[[120 111 125 141 153 150 114 139]
 [121 116 125 138 150 147 115 137]
 [118 103 125 146 156 152 112 141]
 [120 114 125 139 152 148 115 138]]
Rows and columns are numbered from 1.
The entry directly below the largest entry?
A: 152
The entry in row 2 and column 1?
A: 121
The entry just right of the largest entry?
A: 152
The entry directly above the largest entry?
A: 150
The entry at row 1, column 1 -> 120
The entry at row 1, column 3?
A: 125
The entry at row 3, column 1 -> 118
The top entry of the column that holds the smallest entry is 111
The bottom-left entry?
A: 120
The bottom-right entry is 138
The entry at row 3, column 2 is 103

[[122 135 123 134 136 106 119 135 128 115 138]
 [122 123 123 133 141 133 127 136 132 124 118]
 [122 126 128 128 130 140 120 122 133 129 129]
 [131 121 128 127 127 126 133 132 138 126 113]
 [117 111 128 129 128 130 126 131 121 130 128]
 [125 128 128 118 143 152 131 133 135 130 122]
 [128 127 128 130 124 119 119 119 120 110 125]
 [128 130 139 132 121 128 128 133 118 131 131]
 [120 131 121 130 134 116 123 136 134 128 136]
 [140 127 124 118 132 134 137 125 133 129 142]
 [128 131 112 140 130 112 137 132 119 125 133]
 [126 125 128 116 125 127 125 116 116 126 128]
 [132 122 126 125 132 136 126 130 128 127 122]
 [145 129 126 138 129 126 128 125 137 116 132]]
Counting starts at 1.
The entry in the top-left corner: 122
The entry at row 3, column 1: 122
The entry in the bottom-left corner: 145
The entry just right of the smallest entry? 119
The entry in row 2 and column 1? 122
The entry at row 3, column 2 -> 126
The entry in row 2 and column 3: 123
The entry in row 1 and column 2? 135
The entry in the bottom-right corner? 132
The entry directly below the smallest entry is 133
The entry in the top-right corner is 138
The largest entry? 152
The entry in row 1 and column 3 is 123
The bottom entry of the column that holds the largest entry is 126
The entry just left of 110 -> 120
The entry directly below the largest entry? 119

array([[110, 127, 125, 127, 136, 126, 128, 128, 127, 127, 132, 123, 122],
       [111, 129, 123, 125, 138, 127, 127, 128, 127, 126, 134, 122, 120],
       [127, 133, 122, 123, 138, 132, 124, 128, 128, 125, 135, 122, 116],
       [151, 137, 123, 122, 133, 137, 121, 129, 128, 125, 135, 125, 116]])
Indices start at 1.
The entry at row 1, column 3: 125
The entry just right of the largest entry: 137
Read off the entry directly above the largest entry.
A: 127
Read off the entry at row 1, column 2.
A: 127
Read off the top-left entry.
A: 110
Read off the entry at row 2, column 1.
A: 111
Read off the bottom entry of the column that holds the smallest entry.
A: 151
The entry in the top-right corner -> 122
Read off the entry at row 3, column 3.
A: 122
Read off the entry in the bottom-right corner.
A: 116

grid =
[[124 127 133 111 140 134 130 116 138 115]
 [122 124 129 113 142 136 125 115 139 114]
 [121 120 126 112 145 133 122 117 139 112]
 [119 116 123 110 144 136 114 112 137 114]
 [124 118 128 116 154 132 109 110 135 119]
 [130 113 126 122 157 128 105 121 138 108]]
The second entry on the diagonal from the top-right corner is 139
The largest entry in the first row -> 140
The fourth entry from the end, reading row by row is 105
The entry just right of the smallest entry -> 121
Report the entry directly below 134.
136
Report the last entry, reading row by row.
108
The largest entry in the last row -> 157
The first entry in reading order -> 124
Report the third entry on the main diagonal.
126
Report the entry just right of 109.
110
The 1st entry on the diagonal from the top-right corner is 115
Report the bottom-left entry.
130
Report the entry just right of 123.
110
The second largest entry -> 154
The entry just right of 132 is 109
The entry just left of 105 is 128

Questions about the row below.
1) Which number is the second entry from the right?
2) Which number is the entry just left of 118?
3) Which number is the entry just right of 126?
[124 139 116 119 126 118 132 106]
1) 132
2) 126
3) 118

data = [126, 109, 131, 151, 119, 129, 133, 116, 147, 129, 146, 138, 151, 153, 117, 101]
The largest entry -> 153
The entry just left of the smallest entry -> 117

Read these off the grid that follows. Counting starts at 1.
1) What is the entry at row 1, column 1?
2) What is the entry just left of 107?
3) What is the entry directly above the smallest entry?
4) What is the entry at row 2, column 1?
5) What is the entry at row 3, column 1?
6) What is the entry in the bottom-right corner?
7) What is the maximum?
8) What is the entry at row 1, column 3?
123,106,130,121,131,122,124
122,113,133,133,118,135,119
115,119,127,140,123,134,125
124,104,131,119,129,122,126
124,108,132,125,124,128,122
117,118,126,128,144,124,115
117,118,130,139,118,137,122
113,119,123,135,136,127,125
114,117,126,138,123,132,127
122,107,130,127,121,127,129
1) 123
2) 122
3) 119
4) 122
5) 115
6) 129
7) 144
8) 130
